A small network was shown many inputs. Here are its activations along a few directions, one row for each input.
Each table varies a few parts of the input and shows all the possible inputs, shuffled.
Descriptions start from the smaller parts, as in this example, which fits no table here: one of 6 places along a line, together with either a single point or one of 11 places along a line or (one of 2 separate values, together with one of 8 places around a ring).
Shared parts are said once, and a part with two or three values counts as separate values.
(in the rows, 128 means zero)

Other details of the inputs shift rows strongly along three fixed directions, in all tables alike. That doesn't count.

Table:
R1: [135 146  85 114 150 132 153 111 146 144 110 100]
R2: [129 112 137 118 146 123  84 150 124  58  80 100]
R3: [106 153 129 138 114 103 152 122 136 153 171 172]
R4: [115 108 175 156 141 105  93 168 120  85 145 175]
R5: [114 158 132 136 111 101 147 137 138 165 161 173]
R6: [118 158 138 138 109 105 154 143 135 165 164 166]
R7: [150 113 148 121 160 126  95 148 132  45  87 112]
R8: [145  93 141 105 154 126  99 163 128  60  90 106]
R9: [142 147  93 110 136 131 154  96 144 135 108 100]
R10: [112  92 177 134 148 102 103 188 121  76 154 175]
R11: [134 114 148 122 153 128  97 156 125  47  88  96]
R12: [144 158 107 113 137 135 158 102 149 122 106 100]
R13: [118 149 144 129  98 108 158 133 138 160 166 167]
R14: [136 163 103 112 126 131 154 118 140 134 103  89]
R15: [137 151  98 117 137 136 163 111 136 138 111  88]
R16: [145 156 109 112 129 137 161 109 146 127 107  94]
R17: [134 102 140 114 149 123  94 159 116  57  88  95]
R18: [146 140  95 112 148 139 163 108 147 140 111 103]
R19: [142 169  99 117 145 124 146 113 149 124 104 104]
R20: [113  89 173 153 125 113  95 151 114  86 150 174]
R21: [124  98 180 149 126 111  97 169 120  89 146 172]
R22: [141 156 101 105 123 130 150 105 147 133  99  99]
R23: [145 147  99 112 140 136 162  99 142 131 110  98]
R24: [110 152 135 132 102 105 158 136 130 157 170 164]
R25: [143 120 148 123 159 125  96 162 127  47  88 102]
R26: [145 153 103 113 126 139 163 104 141 127 111  92]
R27: [109 152 134 142 117 109 160 124 133 152 173 170]
R28: [115 149 137 134 110 106 152 118 144 156 167 175]
R29: [119 135 127 127 125 107 156 128 145 163 171 178]
R30: [111  84 170 137 121 102  89 162 114  94 145 175]
R31: [149 160 101 107 129 127 148 112 148 132  99 104]
R32: [127 151 142 133 103 107 156 137 139 164 164 170]
R33: [103 101 169 153 130 105  84 158 119  91 145 171]
R34: [132 159  90 111 126 129 150 107 138 134 103  94]
R35: [141  69 109 167 108 231  41  79  65 200  88  53]
R36: [100  43 142 204  70 219  37  85  48 249 153 120]
R37: [119 146 139 127  97 108 160 130 134 157 170 167]
R38: [145 145  99 107 123 134 160 109 137 144 107  91]
R39: [146 145 101 112 131 139 165 106 139 137 111  92]
R40: [107 147 130 127 113 100 154 133 133 162 167 170]
R41: [118 134 128 120 117 106 157 136 143 167 167 177]
R42: [137 100 139 107 161 121  97 171 125  56  90 102]
R43: [137  99 133 125 144 130  87 130 124  58  87 104]
R44: [136 165 104 119 143 132 156 108 145 122 107  97]
R45: [150 162 102 112 139 127 148 106 152 124 104 107]
R46: [120  85 179 132 141 106 104 180 124  81 154 178]
R47: [108 147 129 134 121 101 154 125 136 158 172 171]
R48: [133 100 132 107 163 119  91 163 127  59  87 108]
R49: [110 147 134 139 125 107 162 127 133 157 173 169]
R50: [ 99  34 134 209  66 223  36  79  40 252 156 119]
R51: [138 146  91 117 154 137 161 113 144 141 111  99]
R52: [154 154 101  74 146 183 134  97 120 166 127  84]
R53: [133  49 102 165 107 235  44  72  55 205  93  47]
R54: [110 152 137 139 110 110 163 132 131 153 174 164]
R55: [110  86 166 146 110 109  86 154 112  98 143 172]
Each input here is: one of 5 places along a line, together with either a single point or (one of 2 separate values, together with one of 5 places around a ring).
Question: The inputs of R45 and R29 match in every part but the place on the line of 5. If R7 is changed in the same way as R45 into R29, which row does it become?
Answer: R18
Question: The inputs of R31 and R55 match in every part but the place on the line of 5. If R25 is changed in the same way as R31 into R55, which row does it become?
Answer: R54
Question: A walk changes only the place on the line of 5. It starts at R6 and steps to R14. List the rest of the walk in order.
Answer: R24, R17, R42
Question: Which other rows does R20 become when the place on the ring of 5 takes its other values? List them by row number.
Answer: R26, R37, R43, R55
Question: Which other rows does R10 become when the place on the ring of 5 takes its other values? List them by row number.
Answer: R1, R42, R48, R51

Table:
R56: [142 130  94 138 144 154 140 101 132 147  89  79]
R57: [124 160 133 113 101 115 161 116 136 161 151 145]
R58: [126 163 129 124 109 126 164 112 145 152 158 147]
R59: [138  94  73 143 118 162 136  97 125 179  84  68]
R60: [140  97  76 152 121 166 141  99 123 174  90  64]
R61: [127 160 132 115 100 115 161 117 135 160 151 145]
R62: [124  55 102 169 120 154  83 131 101 152  90  95]
R63: [115  60 109 173 129 157  83 133 104 153  93  88]
R64: [118 110 160 141  99 116 109 141 112 132 148 159]
R65: [115  98 144 156 127 118 124 160 118 134 152 160]
R66: [115 162 115 115 122 113 157 108 141 156 151 150]
R67: [158 154 101  57 169 171 136  98 124 121 120  79]
R68: [122 170 133 127 112 121 163 124 131 160 153 141]
R69: [125 171 126 130 117 126 162 118 140 154 155 149]
R70: [150 186 127  80 150 109 144 142 145  72 107 103]
R71: [124 109 143 134 151 134  97 136 117  76 105 114]
R72: [124 155 118 116 116 115 163 104 141 153 153 149]
R73: [118  60 107 174 128 156  83 133 103 153  94  89]
R74: [121 157 124 122 120 120 168 105 142 150 158 144]
R75: [131 104  77 154 130 168 139 103 122 178  86  64]
R76: [141 123 159 110 144 123 101 152 132  39 108 122]
R77: [139 164 136  79 124 151 149 118 118 183 179 139]
R78: [136 101 136 125 137 125  95 131 118  74 105 120]
R79: [144 177 119  77 146 117 140 129 155  75 103 111]
R80: [114 109 156 144 104 123 106 135 122 129 149 166]
R81: [134 139 162  99 152 107  95 168 127  40 105 118]
R82: [134 149 117 118 122 114 166 112 148 159 145 148]
R83: [116  55 106 165 122 155  83 129 104 153  88  93]
R84: [138 138 111  78 146 154 166 129 127 186 166 137]
R85: [110 114 145 155 124 115 104 138 113 129 156 163]
R86: [143 182 130  67 145 107 145 138 149  72 102 107]
R87: [119 171 129 127 118 127 162 117 142 155 155 148]
R88: [115 112 165 148 103 121 114 142 112 130 153 154]
R89: [142 159 105 112 150 135 148 109 136 106 104  94]
R90: [117 172 124 123 118 121 153 119 145 159 155 147]
R91: [110  99 141 151 128 112 115 161 121 138 152 159]
R92: [147 127  83 129 136 145 131 100 132 150  86  84]
R93: [106 121 160 148 112 117 103 149 112 136 150 153]
R94: [136 161 101 106 151 129 140 110 140 110 105  94]
R95: [134 160 103 106 151 130 139 109 141 111 104  93]
R96: [114 102 149 146 113 115 110 130 116 126 153 167]
R97: [134 104  76 155 129 168 139 103 120 178  87  64]
R98: [132 164 126 126 108 125 164 113 142 151 158 148]
R99: [123 161 127 115 106 121 159 111 147 156 152 152]
R100: [135 100  67 145 121 160 130 101 122 183  83  68]
R101: [113 121 150 154 115 122 100 144 118 130 153 163]
R102: [127  77 123 151 136 142  81 127 113 121  90 106]
R103: [137 149 115 120 122 113 166 112 146 158 145 148]
R104: [139 137 166 104 152 113 104 167 123  36 105 119]
R105: [112 115 149 146 108 121 100 140 119 131 148 167]
R106: [143 132  88 136 143 147 131 103 133 150  90  79]
R107: [119  91 146 151 119 117 127 155 121 131 155 160]
R108: [113 111 167 147 104 122 114 141 113 130 152 153]
R109: [142 138 164 105 151 113 104 167 122  36 105 120]
R110: [143 153 108 105 143 134 151 103 142 101 107  93]
R111: [154 128 166  55 174 152  81 157 121  41 126 117]
R112: [128 171 124 131 116 126 162 119 139 153 156 149]
R113: [136 103 140 132 141 130 100 133 117  70 110 115]
R114: [122  51 115 172 121 162  94 126 105 146  96  88]
R115: [112 110 161 150 108 128 111 136 122 126 154 160]
R116: [143 181 121  85 153 120 140 132 154  76 107 106]
R117: [122 171 127 128 118 127 162 118 141 154 155 148]
R118: [124 162 110 119 120 112 157 110 137 155 152 151]
R119: [152 182 125  71 143 106 144 139 145  72 103 108]
R120: [111 120 151 153 115 123 100 144 119 131 153 162]
R121: [127 139 114 122 123 120 176 127 146 157 149 136]
R122: [111 105 156 157 132 120 117 144 122 134 149 163]
R123: [155 171 121  79 140 118 147 125 154  72 105 112]
R124: [140 157  97 100 143 127 140 107 139 109 101  99]
R125: [119  55 105 167 121 155  83 130 103 153  89  93]
R126: [130 127 153 100 147 117  89 154 134  45 101 127]
R127: [140  95  72 144 117 162 136  97 123 178  84  68]
R128: [126 147 111 128 131 120 174 133 141 159 147 137]
R129: [127  94 161 111 147 149 102 142 106 150 174 166]
R130: [127 158 120 125 119 120 168 106 139 149 159 145]
R131: [139 161 100 108 150 129 139 110 138 110 105  94]
R132: [126  82 126 159 143 144  80 131 112 121  94 102]
R133: [110 102 149 146 125 112 108 142 125 138 145 168]
R134: [121  99 155 155 123 118 119 139 123 130 153 164]
R135: [126 149 105 125 130 114 165 135 142 163 148 137]
R136: [137 131  91 133 145 148 131 102 135 151  89  78]
R137: [111 121 157 150 110 116 103 150 110 135 151 155]
R138: [126 165 118 130 127 120 166 112 135 151 156 147]
R139: [118  96 152 146 120 114 114 137 125 134 147 168]
R140: [108 119 165 151 112 123 112 147 110 133 150 154]
R141: [144 130 168  99 144 111 106 162 127  32 108 118]
R142: [110 116 157 141 104 115 103 146 111 136 146 159]
R143: [130 158 119 131 134 120 169 119 143 158 147 144]
R144: [129 148 120 116 124 115 167 111 150 160 144 147]
R145: [146 130 166 100 143 111 106 162 125  32 108 119]
R146: [138 135 160  92 145 105  95 166 126  39 101 124]
R147: [117 109 155 145 103 122 106 136 121 128 150 167]
R148: [118  98 156 154 124 119 119 138 124 131 152 163]
R149: [126 109 141 136 150 133  97 136 115  75 106 114]
R150: [117 108 147 156 130 113 108 147 121 136 151 165]
R151: [108 102 152 143 114 116 110 129 119 127 152 165]
R152: [119 106 152 160 130 119 117 145 118 133 150 165]
R153: [138 156  99  99 143 127 140 106 140 110 100  98]
R154: [150 177 116  80 144 117 140 130 152  75 104 112]
R155: [135  94  75 142 119 163 136  96 126 179  83  67]
R156: [121 110 159 143  98 115 109 142 111 132 148 160]
R157: [129 150 124 124 127 120 171 112 149 156 150 142]
R158: [115 102 146 148 124 111 108 143 122 137 146 169]
R159: [130  49 107 168 115 156  89 127 102 148  92  95]
R160: [137 151 119 128 125 118 171 113 145 155 151 144]
Question: The inputs of R118 and R154 match in every part but one. If R151 is changed in the same way as R118 into R154, which row does it become?
Answer: R99
Question: The inputs of R103 and R78 match in every part but one. If R139 is changed in the same way as R103 into R78, which row does it become?
Answer: R72
Question: The inputs of R87 and R140 match in every part but one. If R115 is changed in the same way as R87 into R140, which row does it become?
Answer: R108
Question: What is each input in this table made of?
Answer: one of 5 places along a line, together with either a single point or (one of 4 places along a line, together with one of 5 places around a ring)
Question: Which other rows does R56 become when the place on the line of 4 takes its other values? List them by row number.
Answer: R122, R143, R152
Question: Which other rows does R133 become when the place on the line of 5 takes its other values? List them by row number.
Answer: R66, R83, R86, R126
Question: Which other rows does R105 become when the place on the ring of 5 takes its other values? List them by row number.
Answer: R69, R76, R120, R147

Table:
R161: [113 110 159 125 142 102 123 166 129 120 179 196]
R162: [142 159  82 104 146 133 184  95 161 161 123 109]
R163: [133 142 149  89 152 128 100 150 121  72 115 114]
R164: [107 136 173 150 124  97 124 151 127 108 170 193]
R165: [134 147 150  98 148 104 115 148 138  39 102 124]
R166: [ 97  53 119 215 103 140  86 133 101 190 125 137]
R167: [144 146 149 104 160 110 117 139 138  42 113 125]
R168: [144 141 153  94 142 104 118 157 140  42  97 123]
R169: [143  72 119 140 121 177  69 121  95 126  81  75]
R170: [151 175  99  90 119 138 178  92 154 156 123 105]
R171: [111 167 121 131  93 126 176  88 140 211 188 172]
R172: [143 163  78 111 142 121 184  97 157 158 119 108]
R173: [109 116 164 125 145  99 121 174 127 126 177 190]
R174: [113 100 159 144 112 100 128 151 122 125 167 179]
R175: [134 137  93 129 143 124 156 116 145 137 102 108]
R176: [139 139 108 103 138 141 149 127 130 147 117  94]
R177: [145 154 115  96 127 143 140 122 130 147 116  98]
R178: [137  67 102 147 127 175  93 117  99 146  88  71]
R179: [143 121 146  87 157 116 127 151 143  50 110 120]
R180: [133  79 117 166 111 155  72 129 105 118  63  69]
R181: [132  94 111 158 138 182  78 109  94 148  89  68]
R182: [121 126 176 124 110  91 121 156 128 104 169 191]
R183: [ 97 117 142 174  92 119 109 132 113 163 153 159]
R184: [131 147 140 128 149 115 112 147 136  64 104 115]
R185: [141 188  93  99 122 125 177  84 149 148 125 106]
R186: [112 121 169 140 128 123 108 147 112 127 183 189]
R187: [130 116 114 136 128 127 125 140 129 111  94  95]
R188: [144 188  99 101 140 140 180  84 156 146 133 110]
R189: [105  69 131 182  92 169  75 109  82 195 145 136]
R190: [111 149 110 149  91 114 191 110 139 215 172 162]
Question: What is each input in this table made of?
Answer: one of 5 places along a line, together with one of 6 places along a line
Question: The inputs of R174 and R190 match in every part but the place on the line of 6. If R167 is changed in the same way as R174 into R190, which row does it become?
Answer: R164
Question: A walk changes only the place on the line of 6. It starts at R173 and steps to R161. List the rest of the walk in order.
Answer: R162, R172, R175, R166

Table:
R191: [133 128 124 117 134 125 148 130 135 120 129 124]
R192: [137 139 126 117 118 118 137 125 135 121 121 127]
R193: [122  96 150 138 128 122  94 162 118 111 125 140]
R194: [146 172 119  90 153 117 168 138 155 105 124 118]
R195: [121 129 146 128 119 116 116 141 128 106 124 136]
R196: [147 172 116  90 146 111 162 116 157  96 123 128]
R197: [129 117  81 155 111 160 120 100 111 181  91  71]
R198: [117  84 147 138 137 123  99 143 118 104 131 148]
R199: [131 116  92 163 112 168 127  87 118 172  92  72]
R200: [119  86 148 134 121 120 100 154 116 107 128 141]
R201: [129 146 124 128 138 123 140 132 130 121 128 121]
R202: [127  95 156 149 124 123 101 143 116  99 130 145]
R203: [155 192 137  45 149 148 143 115 133 106 144 114]
R204: [125 124 102 152 121 150 124  94 126 159 109 101]
R205: [ 90 160 132 162  95 101 174 118 131 231 222 215]
R206: [120  94 149 143 144 124  93 151 120 109 128 146]
Question: What is each input in this table made of?
Answer: either a single point or (one of 3 separate values, together with one of 5 places around a ring)
Question: Which other rows does R204 become when the choice among 3 separate values takes its other values? List them by row number.
Answer: R195, R199
